A small network was shown many inputs. Here are its activations along a few directions, one row for each input.
In each table, some parts of the input vary, and every possible input appears once, in random order.
A made-up example of a description, with smaller parts first: line(4) and (point or line(11) or (values(2) and ring(8))).
Shared parts are said once, and a part with two or three values counts as separate values.
In the rows, 128 means zero.

Other details of the inputs vary at random and push rows far along two fixed directions, the same in every table; ignore that.

Rows:
r1: [ 67 144 108 187 109 123 122 169 109 152 126  83 107]
r2: [136 116 178 100 117 179 133 106 184 203 103 172 148]
r3: [ 66 115 125 164  98  89 110 154  56 207 122  97  91]
r4: [119  93 172  85 131 196  71 174 121 176 106 175 181]
r5: [194  84 102 126 158  75 133  86  99  73 139  84  86]
r6: [166 126 177  89 116 166 123 118 167 189 150 169 175]
r7: [146 153 180  89  88 177 120 123 172 159 157 175 182]
r8: [148 136 123 141 125  97 127 115 129  47 146  92  88]
r9: [113 113  98 164 115  76 129 139  86 150 143  71  89]
r10: [ 64 106 114 172 101 110 131 145 109 210  91  80  76]
r11: [164 125 100 112 158 125 104 142 117  19 160 119 132]
r12: [121 140 195  47 124 175 153 127 172 198  90 117 174]
r13: [ 54 153  97 194 106 113 163 147 116 186 115 121  97]
r14: [178 116 113 133 165 121 165  75 146  69 115 147 107]
r15: [ 53 170 111 181  96 101 146 133 137 160 143 118 101]
r16: [152 160 179  90 106 165 117 126 158 164 174 167 171]
r17: [ 78 125  94 163  97  95 158 112 111 196 117 119  99]
r18: [ 25 142  86 168 120 109 128 163  75 178 117 158 111]
r19: [160  97 192  94 111 184 102 137 180 170 110 137 158]
r20: [ 54 135  79 167 122 122  99 192  95 143 143  94 126]
r21: [ 74  98  94 169  92  95 132 141  88 204 105  74  88]
r22: [193  76  92 102 184 122 115 111 119  35 124 121 122]
r23: [170  89 163  94 145 197  89 148 155 178  87 148 164]
r24: [151 140 114 151 137 113 131 129 116  42 141  96  98]
r25: [193  87 108 136 170 110 143  91 122  43 107 101  91]
r26: [142 127  75 156 165  95 152 100 119  90 109 135  91]
r27: [ 40 163 107 137 124 109 187 154  97 194  86  64 111]
r28: [147 110 101 163 142 103 142 124 115  73 118  90  91]
r29: [153  93 168 101  95 166 104 140 151 181 122 126 165]
r30: [102 107  70 155 142 103 118 163  94 101 129  95 107]
r31: [124 137  99 156 154  93 135 109  98  82 110 162  99]
r32: [151 106 163 108 128 193  86 170 157 181 100 143 171]
r33: [124 112 144  87 140 198 113 145 160 196 114 189 182]
r34: [ 50 143 115 184  91 106 117 162 117 173 129  75  94]
r35: [ 56 142  95 177  78  93 156 136 112 204 131 115 106]
r36: [ 56 180 119 172  87 107 148 136 130 159 144 123  93]
r37: [103 135  99 167 115  79 117 144  90 130 165  68 100]
r38: [141 102 179 102 133 187  75 159 127 173  87 168 163]
r39: [206  80 155  93 137 114 110  83 116  49 125 140 130]
r40: [186 130 118 120 162 134 135 106 158  71 126 164 139]
r41: [108 134 149  40 150 182 137 162 143 177 103 129 197]
r42: [ 58 184 107 183 101 120 154 150 116 152 140 126 101]
r43: [ 66 147 111 176  98 101 157 127 135 178 121 121  91]
r44: [200  92 158 110 162 136 117  97 122  38 108 146 123]
r45: [130 131 182  39 112 168 152 127 153 203 102 115 193]
r46: [215 123 152  90 140 121 107 107 131  48 176 113 135]
r47: [164 127 134 134 157 114 151  81 122  50 117 172 110]
r48: [123 162  97 171 141 102 156 109 134  62 150 127 108]
r49: [196 132 116 120 161 124 105 126 130  14 142 118 122]
r50: [143 117 182  93 103 158 120 103 143 166 121 194 166]
r51: [ 39 147 116 184  98  83 150 121  95 176 107 137  73]
r52: [150 115 168  93 120 163 127 111 154 219 131 163 159]
r53: [158 123 186  84  88 183  91 146 156 156 145 137 177]
r54: [166 128  93 149 162 105 107 131 122  31 138 100 115]
r55: [167 152  97 108 164 122 131 113 137   8 173 162 139]
r56: [154 158  86 153 163 100 135 109 137  33 150 140 119]
r57: [ 66 114 134 167 101 100 118 140  90 169  97 107  80]
r58: [155 123 194  84 119 160 112 108 137 183 136 194 168]
r59: [178 112 124 122 125 108 114 107 135  51 158 100 134]
r60: [106 148 150  97 126 201  97 167 169 170 151 188 204]
r61: [205 129 146  39 172 102 169  78 131  70 136  93 150]
r62: [122 130  66 147 156  97 147 125 117  68 145 140 115]
r63: [126 144 170  51 146 188 136 155 155 198  81 129 192]
r64: [193 159 126 110 160 138 126 106 156  29 151 168 142]
r65: [153 145 103 140 124  87 148  85 139  53 169 129 125]
r66: [ 89 166  94 171 112  75 144 123 107 138 175 107 105]
Description of these inputs: line(6) and (point or (values(2) and line(5))).
Changing only the line(6) part turns r14 into r17. The same change can be made to r24. Which row results?
Answer: r53
Changing only the line(6) part turns r47 into r18. The same change can be made to r48. Which row results?
Answer: r60
List by row number the other rows that have the line(6) part in common with r5.
Answer: r3, r6, r9, r16, r37, r46, r52, r58, r61, r66
Change only the values(2) part in r53. List by row number the other rows that result.
Answer: r7
Change only the values(2) part in r13. List by row number the other rows that result.
Answer: r28
Change only the line(5) part in r51. List by row number the other rows that result.
Answer: r2, r15, r36, r43

Rows:
r67: [108 127 121 131 117 126 134 138 122 144 118 114 125]
r68: [116 129 121 136 121 127 136 138 124 148 117 110 123]
r69: [107 140 110 144 121  99 148 115 113 139 136 114 105]
r70: [105 139 131 132 125 122 134 134 122 145 124 120 121]
r71: [101 136 118 139 123 121 137 130 118 143 122 140 125]
r72: [137 131 165 109 124 161 122 126 147 152 119 162 153]
r73: [116 138 112 139 132 119 128 140 118 124 139 117 121]
r74: [149 126 160 101 129 171 114 137 160 147 132 144 166]
r75: [114 117 123 144 124 117 128 130 119 141 114 113 104]
r76: [117 138 113 147 127 125 128 137 118 129 135 137 123]
r77: [172 129 125 121 147 111 138  93 144  56 138 132 115]
r78: [104 137 103 143 130 108 130 139 110 114 141 115 114]
r79: [106 130 117 133 121 127 121 148 110 137 127 117 128]
r80: [107 128 114 140 120 121 128 141 115 131 124 110 124]
r81: [101 134 119 147 116 130 128 138 124 142 130 138 129]
r82: [113 143 122 142 124 122 122 136 122 127 138 129 118]
r83: [188 113 127 109 141 103 131  96 127  55 141 116 126]
r84: [114 132 122 130 127 124 136 138 115 149 114 113 127]
r85: [185 101 128 107 153 108 139  86 125  73 131 122 115]
r86: [112 132 128 137 119 129 119 147 112 139 126 115 123]
r87: [140 129 156 116 121 171 115 136 154 156 128 160 162]
r88: [111 134 126 139 115 118 144 119 118 154 130 132 119]
r89: [100 136 122 127 127 122 136 136 122 144 126 123 128]
r90: [107 142 120 150 119 119 127 132 127 131 133 122 116]
r91: [117 132 123 130 124 110 146 118 119 139 136 112 116]
r92: [140 128 157 121 120 160 115 130 150 138 129 156 150]
r93: [138 122 146  99 131 147 126 130 134 135 116 135 152]
r94: [169 125 131 119 146 120 129 106 141  60 142 125 125]
r95: [106 139 124 150 118 127 123 140 116 137 133 138 119]
r96: [120 116 120 147 128 117 121 131 116 126 120 112 109]
r97: [148 129 157  94 136 160 125 129 152 146 125 145 161]
r98: [107 116 119 130 130 120 128 134 112 149 111 122 120]
r99: [110 141 112 144 124 118 139 130 130 141 129 121 116]
r100: [135 136 166 101 125 163 118 129 153 160 122 155 156]
r101: [172 129 113 114 155 112 127 103 133  43 150 140 126]
r102: [119 137 120 139 114 106 129 123 123 134 142 121 119]
r103: [163 108 156  94 143 158 117 123 145 142 112 145 153]
r104: [150 108 149 108 132 158 118 130 147 153 114 137 145]
r105: [135 125 151 101 125 157 124 131 154 143 129 142 153]
r106: [148 123 130 122 133 137 125 129 133 113 126 119 138]
r107: [117 129 123 143 121 121 126 136 118 124 123 108 118]
r108: [113 120 115 144 134 103 132 126 105 130 112 110 100]
r109: [112 119 125 142 126 125 113 143 111 144 122 119 114]
r110: [110 136 117 148 120 126 139 131 128 146 125 133 120]
r111: [106 139 128 138 122 128 121 145 120 139 136 121 122]
r112: [142 125 150 109 124 158 125 123 153 136 126 161 152]
r113: [139 132 151  96 132 155 123 124 151 140 126 156 158]
r114: [153 123 157 110 115 147 118 119 146 139 138 156 153]
r115: [117 117 104 153 132 110 127 134 111 128 122 106 107]
r116: [138 136 156 100 130 163 122 131 154 163 123 154 161]
r117: [104 137 110 147 123 121 127 139 113 128 136 138 122]
r118: [141 107 126 119 135 129 126 121 131 118 118 127 124]
r119: [123 126 122 129 122 110 144 119 110 137 125 106 116]
r120: [158 103 157 102 122 145 108 124 140 148 127 137 148]
r121: [185 129 101 129 161  96 140  89 135  23 148 123 113]
r122: [135 132 128 122 131 134 123 123 141 111 137 139 138]
r123: [110 136 114 141 125 119 140 134 128 140 129 112 117]
r124: [173 132 119 116 153 122 126 110 137  66 147 138 131]
r125: [108 117 116 136 128 125 115 145 110 143 124 123 121]
r126: [110 139 114 146 129 116 142 128 117 138 123 133 119]
r127: [101 134 114 141 122 120 130 139 123 131 135 116 124]
r128: [149 125 141 111 137 129 131 118 127 108 118 124 131]
r129: [107 134 117 143 112 102 132 132 115 142 141 107 115]
r130: [115 113 116 139 128 122 120 135 117 133 121 118 120]
r131: [ 99 138 121 146 118 116 137 135 124 142 127 111 109]
r132: [148 111 147 108 135 160 105 141 137 150 123 141 150]
r133: [116 129 126 138 119 121 134 132 121 133 118 109 114]
r134: [103 138 119 156 115 116 139 128 122 138 124 128 107]
r135: [187 120 100 123 162  96 136 102 116  23 142 111 112]
r136: [134 131 148 105 123 157 123 127 156 145 128 151 152]
Describe the family of inputs behind these rows.
Answer: line(5) and (values(2) or (values(3) and line(4)))
Changing only the line(5) part turns r114 into r102. The same change can be made to r72. Which row results?
Answer: r100
Change only the line(5) part in r89. List by row number the other rows that result.
Answer: r71, r93, r98, r113
Change only the line(4) part in r67. List by row number the other rows that result.
Answer: r79, r80, r93
Change only the values(2) part in r119. List by row number the other rows that result.
Answer: r83

Rows:
r137: [122 137 109 173 102  90 119 125 114  84 162 102  91]
r138: [112 144 104 152 141 106 157 118 123  93 120 135 105]
r139: [235  90 181  54 161 159 104 103 175  72 131 127 167]
r140: [129 105 110 116 128  85 129 124  84 101 127  86 114]
r141: [140 116 118 137 139  91 151 101  98 121 114 110  84]
r142: [ 79 100 133 129 111 140 106 165  90 196  94 126 134]
r143: [125 156  95 148 128  90 156 106 122 110 147 150 111]
r144: [116 148 100 143 132 101 136 125 114  94 168 116 123]
r145: [116 150 109 136 129 105 148 137 120  86 145  99 116]
r146: [191 143 118 111 159  89 168  79 140   4 152 116 115]
r147: [ 74 160 135 142 101 135 137 141 127 201 151 136 146]
r148: [136 108 110 146 148  98 136 106  95 115 106 118  86]
r149: [112 137  92 160 147 112 130 130 110  89 147 143 116]
r150: [ 90 103 118 146 114 157 119 166 123 201  95 109 129]
r151: [117 143 101 146 140 113 137 149 115  82 135 108 116]
r152: [ 97 122 143 126 108 140 111 162 101 209 117  95 123]
r153: [ 81 130 140 178  88 154  93 166 127 180 128 149 121]
r154: [167 135 202  46 120 202 111 118 194 162 143 179 200]
r155: [128 105 114 123 129  80 152 100  91 113 113 113 102]
r156: [116 151 101 146 141 115 129 142 117  82 125 100 117]
r157: [106 139  94 142 140 102 144 108 125  97 131 142 102]
r158: [126 155  92 141 126  95 132 131 115  98 163 122 123]
r159: [202 125 148  89 156 171 103 119 166  76 144 197 177]
r160: [121 148  87 157 138  97 141 112 119 104 138 157 113]
r161: [150 144 124 126 152 128 143  99 145  71 113 143 127]
r162: [175 130  96 131 169 105 126 107 122  17 167 133 127]
r163: [130 105 109 150 149  92 136 109 118 112 103 109  92]
r164: [138 109  99 140 131  97 164 101 124 120 113  96  97]
r165: [165 122 189  53 133 218  83 150 185 149 138 181 205]
r166: [ 72 164 136 133 101 148 125 166 131 184 122 103 143]
r167: [124  98 106 131 138  87 137 105  88 108 104 121 104]
r168: [171 136 210  60 124 211 133 123 196 162 121 193 196]
r169: [208  99 118 114 172  75 156  64 136  23 124 110  91]
r170: [ 99 127 150 128 106 132 127 143 105 218 113 103 120]
r171: [ 72 166 140 140 103 143 149 141 138 195 107 131 131]
r172: [ 68 147 123 156 115 145 129 142 126 197 131 164 139]
r173: [130 101 105 151 151 101 122 132 111 101 107 101  94]
r174: [112 147 100 154 144 117 135 135 119  82 113 118 110]
r175: [134 101  91 149 140 104 149 107 121 114 104 104  99]
r176: [225 125 153  72 160 171  96 118 170  57 158 183 188]
r177: [212 117 170  74 166 184 119 117 177  47 128 180 175]
r178: [ 62 141 120 140 114 153 113 168 127 183 122 146 132]
r179: [131 140 126 166 100  94 131 105 126  98 157 116  98]
r180: [220  95 166  66 142 161 133  91 175 104 125 124 166]
r181: [128 136 123 171 104  95 140 100 128 100 146 136  89]
r182: [ 86 116 147 114  96 121 128 142  98 211 110 106 138]
r183: [ 66 152 127 122  99 141 119 163 130 189 144 119 139]
r184: [137 117 119 136 136  83 144 109 119 117 123  81  98]
r185: [128 160  99 143 124  87 148 111 120 107 159 129 119]
r186: [ 66 154 131 130 101 136 143 138 137 200 128 147 127]
r187: [139 101  89 143 140 111 129 137 112 103 119  78 108]
r188: [ 85 134 140 171  84 151  87 173 125 181 140 130 128]
r189: [ 81 134 143 177  85 144 108 142 134 192 124 157 118]
r190: [173  96 189  60 115 212 101 147 180 194 117 130 197]
r191: [141 109 107 140 148 105 116 136  86 103 120  91  95]
r192: [ 71 156 131 147 105 138 145 136 129 203 140 156 137]
r193: [ 74 170 143 135  99 141 141 146 135 194 118 111 140]
r194: [ 84 104 133 122 109 137 100 172  88 196 106 108 141]
r195: [169  93 199  70 134 209  77 160 172 187 107 144 190]
r196: [215  86 171  77 165 175  98 113 142  90 111 158 150]
Describe the family of inputs behind these rows.
Answer: ring(6) and (point or line(4) or line(5))
Changing only the ring(6) part turns r164 into r187. The same change can be made to r155. Which row results?
Answer: r194
List by row number the other rows that have the ring(6) part in common with r174.
Answer: r142, r149, r150, r153, r159, r173, r177, r178, r196
List by row number the other rows that have the ring(6) part in common with r179.
Answer: r146, r147, r154, r170, r180, r182, r184, r185, r193
Change only the line(5) part in r161. List by row number the other rows that result.
Answer: r138, r157, r160, r172
